A small network was shown many inputs. Here are its activations along a few directions, one row for each input.
In each table, some parts of the input vary, and every possible input appears once, in random order.
Descriptions start from the smaller parts, as in this example, which fits no table here: one of 2 separate values, together with either a single point or one of 11 places around a ring or (one of 6 places along a line, together with one of 8 places around a ring).
Shared parts are said once, and a part with two or three values counts as separate values.

Other details of the inputs vary at random and push rows far along two fixed directions, the same in every table; ignore that.

Table:
row 1: [-22 -10 -22 -13   2   6  13  10 -19  -8   2  25  14]
row 2: [-35  -9 -13   1 -15   0  12  18 -18  -9   2   3  13]
row 3: [-23 -16 -11   5   8   9  11  18 -27  -8 -10  10  16]
row 4: [  8  18  20  18   6 -38 -16  -4  30   8 -28  -5   8]
row 5: [ 27 -13  22 -19  22  -3 -15 -26  36 -17  14  -8 -37]
row 6: [ -8 -23  15 -14   2  49   1 -44  16   3  50 -30 -34]
row 7: [ 14 -11  29 -14   9  -6 -10 -28  42 -14  12 -18 -40]
row 8: [-29   8 -20 -14 -13  13  21   5  -8 -24  -4   3   6]
row 9: [ 41   9   9  11   5 -35 -18  11  16   6 -22  15   3]
row 10: [-33 -12 -14   7 -13  10  14  19  -8  -5  -8   7  19]
row 11: [  8  25  29  17  11 -32 -11  -3  28   5 -32  -4   0]
row 12: [ 26 -28  30   5  27   5 -24 -13  34  -3  -6 -11 -28]
row 13: [ 19   3  12   0   8 -49 -23  13  20 -11 -14  14   1]
row 14: [ 16 -41  10   5 -10  53 -16 -20   5  33  46 -25 -15]
row 15: [ 27 -34  -2 -17   0  56 -10 -30   2  -1  45 -18 -35]
row 16: [ 39  17  18  14  21 -27  -9   5  10   1 -36   4  -9]
row 17: [ -8  24 -25  -7 -15  10  15   7 -26   6  15   1  13]
row 18: [  9  32  12  -2  -5 -45 -16  -4  33  -2  -3   3  -1]
row 19: [-20   0 -29 -14   1   8  13  14 -16 -21   7  14  10]
row 20: [-10  17   1  14   3 -41   3  19  12 -11 -49   6  17]
row 21: [-31   4 -12  11 -14  12  11  10 -11   9   0   5  27]
row 22: [-36  -7 -16  -9 -13   2  18   9 -12  -5   0  15  11]
row 23: [ 23 -31   4 -17  11  53   2 -35  -3  -1  45 -21 -43]
row 24: [ -4  29 -22 -11 -15  19  18   0 -25  -1   6  -1  13]
row 25: [-33   2 -22 -10 -13   4  18  12  -9 -17   5   4   7]
row 26: [-16   5 -27 -18   1  17  16   7 -14 -27  -2  13   9]
row 27: [-35   2  -3  14  -7   7  13   7 -24   9  -3  -2  21]
row 28: [ -1  -4 -23  10   6  18  15  11 -32   2 -16   3  15]
row 29: [-37 -14  -5   9  -6   5  16  17 -21  -4 -12   0  13]
row 30: [ 13  42  -2  -2  -9 -44   1  10  -5  15 -19  21  20]
row 31: [ 31  30  24  15  10 -27 -10   1  14  15 -31  -6  -2]
row 32: [  7  21  21   9  -7 -50 -22   2  24   6  -6   2   6]
row 33: [ 28 -36  21   2  12  -3 -32  -6  40   2   8   0 -16]
row 34: [ 36   8  19  14  12 -40 -16   9   3   6 -26   8  -3]
row 35: [ -8  32 -16 -12  -4  16  29  -6 -29  -1   6  -3   5]
row 36: [ 12 -26  37  10  13   1 -19 -14  40   1  -8 -21 -31]
row 37: [ -1  10 -31  -9  -4  10  16  11 -30  -8   9  12   6]
row 38: [ 38  14   8  -4   6 -43 -15   1  12   6 -13  22  -5]
row 39: [ -3  -1 -22   2  -7   6  10  17 -39   0   6  10  13]
row 40: [-20 -14 -22   5  12  16  12  14 -18 -10 -18   6  18]
row 41: [ 31  26  17   7  -8 -45 -21   6  10  16  -5   0   4]
row 42: [ 14 -39   9   8   1  55 -14 -26   1  31  35 -36 -19]
row 43: [-28  24 -18  -9 -15  15  18  -4 -10 -11   5   1  14]
row 44: [-34   9 -14  -4 -14   4  15  -1 -15   8   9  13  19]
row 45: [ 11 -42  20   8  -3  48 -15 -22  -8  33  42 -32 -21]
Description of these inputs: one of 5 places around a ring, together with one of 9 places along a line.
Changing only the place on the ring of 5 turns row 25 into row 18. The same change can be made to row 29. Which row results? -> row 27
Changing only the place on the ring of 5 turns row 3 into row 34. The same change can be made to row 12. Which row results? -> row 16
Start at row 1 and move only the place on the ring of 5, one step at a time. The first step leads to row 22. Which rows follow, in order? -> row 44, row 30, row 38
Start at row 35 and move only the place on the line of 9, one step at a time. The first step leads to row 24. Which rows follow, in order? -> row 17, row 30, row 41, row 14, row 45, row 42, row 31
Which other rows does row 24 become when the place on the ring of 5 takes its other values? List them by row number. -> row 8, row 15, row 26, row 43

Table:
row 46: [-33   7 -35   2 -19  16  28  28 -34 -14 -17   7  26]
row 47: [-12   7   4   1   6 -22  -7   5  15 -11 -15  10  10]
row 48: [ 10 -33  17   3   2  17 -23 -10  18  -3  22 -23 -23]
row 49: [ -4 -19  -1  -9  -8  36   3  -9  -9  -5  32 -16 -20]
row 50: [ 34  40  17   6  -3 -59 -20   2  28   9 -20   8   7]
row 51: [ -7 -34 -17  -2  -4  41   6   2 -18   6  14   3   2]
row 52: [ -6  26 -25  -5   0 -11  20  22 -31  -8 -17  28  24]
row 53: [  1 -15  14   0  -4  13  -6 -18  -2  19  26 -17 -14]
row 54: [ 15  20   8  -8   3 -35 -12  -6  33  -9  -7  10  -3]
row 55: [  2  47 -11  -2  -7 -42  11  25  -7 -19 -31  16  18]
row 56: [ 39 -10  29   6   9  -7 -27 -17  45   9 -11 -12 -22]
row 57: [ 44  28  10  -2  11 -58 -19   7  24  -4 -23  20   0]
row 58: [ 25 -15  40  15   3 -24 -30 -12  37  23   4 -14 -21]
row 59: [  0  34  -5  -1   4 -10  16   6 -11  -7 -23  11  10]
row 60: [-18  15 -44  -7  -5  13  28  19 -46  -7  -4  20  27]
row 61: [ 36  36   9  -1  -2 -59 -19   7  30 -13 -24   2  -5]
row 62: [ 30  28   6   1   9 -26 -11  -7  22   0 -19  -1  -5]
row 63: [  2 -25  -7  -6   3  59   4 -24  -5   7  35 -21 -17]
row 64: [-12 -42   6   6   8  56   6 -17  -6  12  23 -23 -20]
row 65: [ 33 -10  19   1  -5   0 -30 -24  30  22  28 -19 -21]
row 66: [-26   7 -28 -12  -8  16  17   0 -13  -9   9   7  13]
row 67: [  9  -6  21 -11   5 -13 -14 -20  31  -2  11  -2 -22]
row 68: [-15  11  -7   9  -4 -22  10  22 -14 -15 -24   3  14]
row 69: [ -3   5   7   8  -1 -25   1  16   4  -8 -19  -1  -2]
row 70: [ 25 -21  29  -6   3  -5 -22 -21  25  -1  22 -25 -39]
row 71: [ 17  18  17  -9   4 -34 -15  -9  37  -7  -5  10  -8]
row 72: [  4  21  -3   9   8 -15   3  12   5  -3 -33   5  16]
row 73: [  1 -29  15 -14   1  30 -12 -29  23   1  40 -11 -29]
row 74: [-15  -5 -26   1   1  13  14  22 -28  -3  -9  15  24]
row 75: [ -6 -16 -14  -9   0  34  12  -1 -28   1  22   7  -3]
row 76: [  2  33   3   4  -8 -27   3   8  -6   7 -12  11  14]
row 77: [ -5  11  -4  -2   5  12  16  -5 -15  -1  -5  -2   0]
row 78: [ 30   2  36  15   6 -38 -38  -7  38  16  -7  -7  -7]
row 79: [ 20  -1  26   2  -2 -13 -19 -16  17  19  14 -10 -15]
row 80: [ -8 -46  19  -1   6  26 -15 -24  24   3  29 -16 -24]
row 81: [ -6   9 -18  -6 -10   7  11   8 -14 -13   7  -3   4]
row 82: [-28  19 -21  -2 -10 -14  18  19  -5 -12 -29  23  29]
row 83: [  1  26  -1  -3  -5 -30   7  12  -6 -14 -17   4   2]
row 84: [-34  11 -29   8 -21  16  25  22 -36   9 -13  11  37]
row 85: [-12   1  -6   8   9  17   7   4 -13  -3 -12  -3  11]
row 86: [  1 -24  -1  -7   3  61   5 -23  -6   8  34 -19 -18]
row 87: [ -7   9   0  12  10  -6  10   7  -8  -3 -26   1  11]
row 88: [ -4 -14   0  -2 -11  37  -1 -14  -9  19  36 -12  -5]
row 89: [-14 -25  -1  -4   0  22  -5  -8  16  -2  15  -5  -3]
row 90: [ 24   9  10  -4   9 -32  -8   2   5  -1 -10  14  -6]
row 91: [ -9 -16  -8   6   7   5   7  11 -22  -1  -5   9   9]
row 92: [ 25  -6  21   8  14 -38 -18   6  20   5 -18  10 -11]
row 93: [-11 -37  17  -1   5  17  -9 -16  23   4  20 -11 -22]
row 94: [-39 -10 -17 -14  -4  28  25  -6 -24  -7  18   1   3]
row 95: [ -4  13   0  -2   7   2  15  -5 -14  -1 -11  -3  -1]
row 96: [-18 -33 -14  -1  -9  47   5   3 -12  -4  24 -19  -4]
row 97: [-14  -1   3  15  -5  -5   2   7 -12  12  -5  -1  14]
row 98: [-10 -25 -11  -9   3  31  13  -6 -30   3  23  -1  -8]
row 99: [-19  25 -17  12 -11 -15  12  25 -19   6 -23  12  37]
row 100: [-30   1 -32   4   3  13  22  27 -46  -8 -13  20  32]
Changing only one part turns row 94 into row 98. The same change can be made to row 66. Which row results? -> row 60
Changing only one part turns row 78 into row 47. The same change can be made to row 76. Which row results? -> row 73
What do these inputs look like to the network? -> one of 5 separate values, together with either one of 5 places along a line or one of 6 places along a line
Which other rows does row 53 become when the place on the line of 6 takes its other values? List them by row number. -> row 50, row 65, row 76, row 79, row 88
List by row number the other rows that have the choice among 5 separate values in common with row 96. -> row 46, row 48, row 49, row 55, row 61, row 68, row 69, row 70, row 81, row 83
Which other rows does row 96 become when the choice among 5 separate values takes its other values? List them by row number. -> row 72, row 74, row 89, row 99
